A small network was shown many inputs. Here are its activations along a few directions, one row for each input.
In each table, some parts of the input vary, and every possible input appears once, in random order.
Descriptions start from the smaller parts, as in this example, which fits no table here: line(4) and (point or ring(11) or (values(3) and ring(8))).
Shared parts are said once, and a part with two or three values counts as separate values.

Other details of the inputs shift rows strongly along three fixed directions, in all tables alike. That doesn't count.

A family of inputs:
row 1: [ 2.37 -7.43 -0.09 -2.90  1.66  2.80 -0.37 -1.67 -4.53  3.27  1.90  0.03]
row 2: [ 1.62  3.50  0.58  2.21  1.42 -1.74  0.38  0.09  3.09 -3.33 -3.00 -3.34]
row 3: [ 1.86  2.13  0.36  2.60  3.28 -1.29 -2.40 -1.37  2.72 -3.84  0.12 -0.33]
row 4: [ 3.10 -2.70  1.33 -5.81 -1.54  2.77  4.29  0.77 -1.95  3.90 -5.03 -5.25]
row 5: [-5.11  3.53  0.24  4.34  0.80 -0.55 -4.83 -2.05  3.12 -2.43  2.03  0.89]
row 6: [-0.18  6.04  3.37 -3.95 -4.26  1.72  4.33  3.22  1.67  0.22 -6.26 -2.83]
row 7: [ 2.95 -3.34 -1.42  1.23  5.39 -3.32 -0.51 -0.31  3.00 -0.25  3.94  0.26]
row 8: [-0.09  2.14 -2.51  1.41  1.85 -1.31 -1.46 -1.52  2.13 -1.37 -0.41 -0.11]
row 9: [ 1.79 -9.40 -1.51 -3.33  0.68  2.33  0.70 -1.16 -5.86  4.87  1.81 -0.94]
row 10: [-6.09 -0.90 -1.32 -1.20 -5.44  1.29 -0.29  1.33 -3.90  2.96  1.92  2.52]
row 11: [ 0.89 -0.94  0.21  4.49  2.69 -2.65 -1.99  0.47  1.57 -1.81  4.08  1.81]
row 12: [-4.63  4.47 -1.96  5.36  0.94 -3.25 -2.28  0.07  2.84 -2.90  2.71  2.89]
row 13: [-3.08 -0.74 -3.49 -0.38 -0.37 -0.58 -0.95  0.10 -0.45  1.46  2.83  3.34]
row 14: [ 2.10 -8.70 -2.79 -4.27 -0.30  1.74 -0.57 -1.18 -4.41  4.64  1.64  0.48]
row 15: [ 5.88  0.39  2.71  3.22  5.54 -2.95  2.09  1.15  3.77 -2.39  0.71 -2.79]
row 16: [ 5.68 -4.42 -1.53 -3.70  1.98  0.94  3.30 -0.38 -3.29  2.16 -2.66 -2.53]
row 17: [-8.51  0.36 -1.79  2.30 -3.77  1.50 -6.64 -2.21 -1.60  0.72  3.78  4.48]
row 18: [ 1.03  0.97  2.60 -4.55 -3.29  2.33  3.72  2.51 -1.96  1.72 -3.34 -0.96]
row 19: [-8.39  0.24 -0.98  3.03 -3.63  1.71 -6.52 -2.15 -2.38  0.18  3.66  4.52]
row 20: [-0.82  8.39  2.36  0.96 -1.15  0.78  0.77  0.07  2.38 -3.04 -5.92 -2.45]
row 21: [-2.09  4.76  0.11  0.86 -3.76 -0.65  0.46 -3.37  1.29 -3.44 -2.01  1.32]
row 22: [-4.98  1.62 -2.69  5.87  0.79 -0.32 -5.62 -2.29 -0.61 -2.34  4.49  3.75]
row 23: [-4.64  7.14  1.87 -2.07 -6.54  0.97  2.88  3.17  1.99  0.26 -5.00 -2.08]
row 24: [ 3.62 -3.08 -0.81  0.81  4.52 -2.59 -1.45 -0.21  2.43 -0.99  3.42  2.01]
row 25: [-4.83 -1.46 -2.62  0.05 -1.77  1.65 -5.02 -2.27 -2.39  1.12  3.81  3.84]
row 26: [-0.80 -2.52  0.85 -3.76 -4.82  3.28  2.85  2.39 -5.52  4.06  0.01  0.39]
row 27: [ 3.86 -3.08  0.15  1.56  4.59 -2.46 -1.23 -0.05  1.56 -1.43  3.32  2.02]
row 28: [ 3.41 -5.59 -0.20 -4.10 -1.27  3.61  1.92  0.26 -5.66  3.17 -0.93 -1.68]
row 29: [-8.25  4.93 -1.43  1.54 -3.45  0.69 -2.97  0.14  0.16 -0.14  2.02  4.67]
row 30: [ 6.24  3.67  2.12  0.80  3.23 -1.62  4.70  2.44  2.90 -2.61 -3.48 -3.19]
row 31: [ 5.87 -0.71  1.92  3.44  6.04 -1.40  0.41 -0.70  3.13 -3.06 -0.57 -3.94]
row 32: [ 0.58 -1.12 -3.22  2.52  3.58 -2.37 -3.78 -2.10  2.54 -2.10  3.29  1.03]
row 33: [-4.11 -0.90 -1.65 -2.17 -5.71  0.80  1.47 -2.08 -2.79  0.66  1.79  5.49]
row 34: [-3.38  2.05  3.58 -4.09 -6.86  2.68  5.33  3.42 -2.99  4.27 -5.03 -3.66]
row 35: [-1.51  7.01  4.95  1.28 -1.22 -0.36  2.13  2.05  3.49 -1.93 -3.81 -2.60]
row 36: [ 4.65  2.77  3.42 -0.85  3.09 -1.54  3.40  1.70  4.52 -1.41 -3.05 -3.52]
row 37: [ 3.48  0.43  0.25 -0.61  3.14 -0.78  1.57  0.63  0.77 -1.04 -0.16  0.94]
row 38: [ 0.61 -2.75 -0.60 -2.69 -1.38 -0.21  1.35  1.42 -0.49  2.53  0.03  0.14]
row 39: [ 3.22 -8.83 -1.57 -3.27  0.42 -0.14  1.67  0.98 -4.42  4.37  2.64  1.01]
row 40: [ 4.58 -4.52 -0.70  3.08  4.93 -1.29 -2.18 -1.30  0.33 -1.74  2.57 -0.29]
row 41: [-4.17  8.07  1.70 -1.96 -5.54  2.98  1.15  0.55  0.22  0.11 -6.50 -1.93]
row 42: [ 6.26 -1.48  0.19  2.67  5.49 -3.21  0.22 -0.56  3.53 -3.08 -1.37 -3.39]
Each input here is: values(2) and (point or (line(4) and ring(5))).
Question: Changing only the values(2) part turns row 33 into row 21. The same change can be made to row 34. Which row results?
Answer: row 9
Question: Changing only the values(2) part turns row 36 into row 5. The same change can be made to row 27. Which row results?
Answer: row 19
Question: Change only the ring(5) part in row 37. List by row number the other rows that result.
Answer: row 12, row 13, row 29, row 30
Question: Change only the values(2) part in row 25. List by row number the other rows that result.
Answer: row 6

A family of inputs:
row 43: [ 7.03 -5.41  0.85 -4.05  4.20 -2.04  2.30 -0.72 -0.38  2.02  1.95  3.22]
row 44: [-8.66  3.86 -4.20  1.47 -1.08  1.01 -4.78 -0.58 -0.78  0.71  4.74  3.38]
row 45: [-7.75  1.89 -2.47  2.06 -5.86  0.23 -1.28 -3.40 -0.99  0.23  0.76  4.43]
row 46: [ 4.29 -6.27 -6.09 -6.04 -2.12 -0.85 -0.08  2.81 -2.07  2.51  0.66  3.15]
row 47: [ 1.54 -6.04 -1.19  0.62  1.79 -0.45 -3.85 -3.31 -1.87  0.13  2.30 -1.57]
row 48: [ 1.80  4.06  0.80 -0.44 -0.76  1.94  1.07 -0.99  0.09 -3.39 -5.14 -3.82]
row 49: [ 1.05  1.38  1.99  1.47 -0.07 -0.75  4.46  3.70 -0.34 -0.61 -2.25 -2.02]
row 50: [-2.53  2.27  1.42  4.24  1.47  0.66 -4.96  0.28  0.49 -1.63  1.33  1.61]
row 51: [ 1.69 -7.76  1.63 -1.65 -0.18  0.79 -0.28  1.12 -1.80  4.13  4.19  1.00]
row 52: [ 2.16  2.66  1.26  1.69 -1.22 -0.12  4.07  1.03 -0.64 -0.39 -6.34 -4.16]
row 53: [ 3.03 -4.79 -2.22 -1.59  1.34 -0.29  2.59  0.72 -4.03  1.01  5.13  2.30]
row 54: [ 3.29  3.88  0.84 -0.54  5.63 -1.84  2.52  3.10  4.81 -0.78 -5.72 -6.12]
row 55: [ 1.86  1.82 -1.18  2.92  3.82 -1.67 -2.09 -4.32  5.08 -5.62  0.23  1.10]
row 56: [-4.83  1.45 -1.27  5.64 -2.41 -2.51 -3.35 -2.78  1.62 -1.46  1.93 -0.23]
row 57: [ 0.67  6.05  0.78  5.37  3.96 -0.23 -4.34 -0.92  4.32 -5.70  2.36  1.50]
row 58: [ 5.15 -4.06 -2.64 -3.53  7.46 -3.17  0.88 -2.25  2.90  0.41  1.14  0.85]
row 59: [-2.03 -4.74 -2.58 -0.35 -0.02  1.98 -3.84 -2.22 -6.10  2.17  1.67  0.92]
row 60: [ 1.48 -5.75  1.30 -1.94  0.81  1.66  1.31  2.65 -5.64  4.36  1.16  1.29]
row 61: [-4.53  0.98  3.33 -2.31 -8.63  2.19  4.51  3.54 -1.31  2.89 -2.52 -2.95]
row 62: [-1.96  3.35 -0.05  3.80  1.51 -0.91 -2.87  0.45  0.44 -1.40  4.15  4.12]
row 63: [-1.76  2.41 -2.95  5.29  0.61 -1.48 -1.24 -2.35  0.52 -2.78  2.24  1.86]
row 64: [ 7.41  2.91  3.72 -2.31  3.59  0.38  2.57 -0.75  4.77 -3.07 -4.39 -1.72]
row 65: [-3.99  1.24  4.76 -3.67 -7.13  5.14 -0.34  1.69 -1.58  3.45 -4.06 -3.13]
row 66: [ 1.68  3.03  2.59 -1.37 -0.69 -3.15  5.20  0.76  2.75 -2.91 -1.73 -0.48]
row 67: [-6.09  1.57  1.54 -4.78 -6.03  3.49  1.82  2.74 -0.26  5.72 -3.78 -4.51]
Question: Describe the family of inputs behind these rows.
Answer: point or (line(4) and (point or ring(5)))
Question: A walk changes only the line(4) part. It starts at row 43 and steps to row 62. List the rest of the walk in order.
Answer: row 60, row 51
Question: Change only the ring(5) part in row 61. List by row number the other rows that result.
Answer: row 47, row 51, row 56, row 65
Question: Change only the ring(5) part in row 53. List by row number the other rows that result.
Answer: row 48, row 57, row 62, row 63
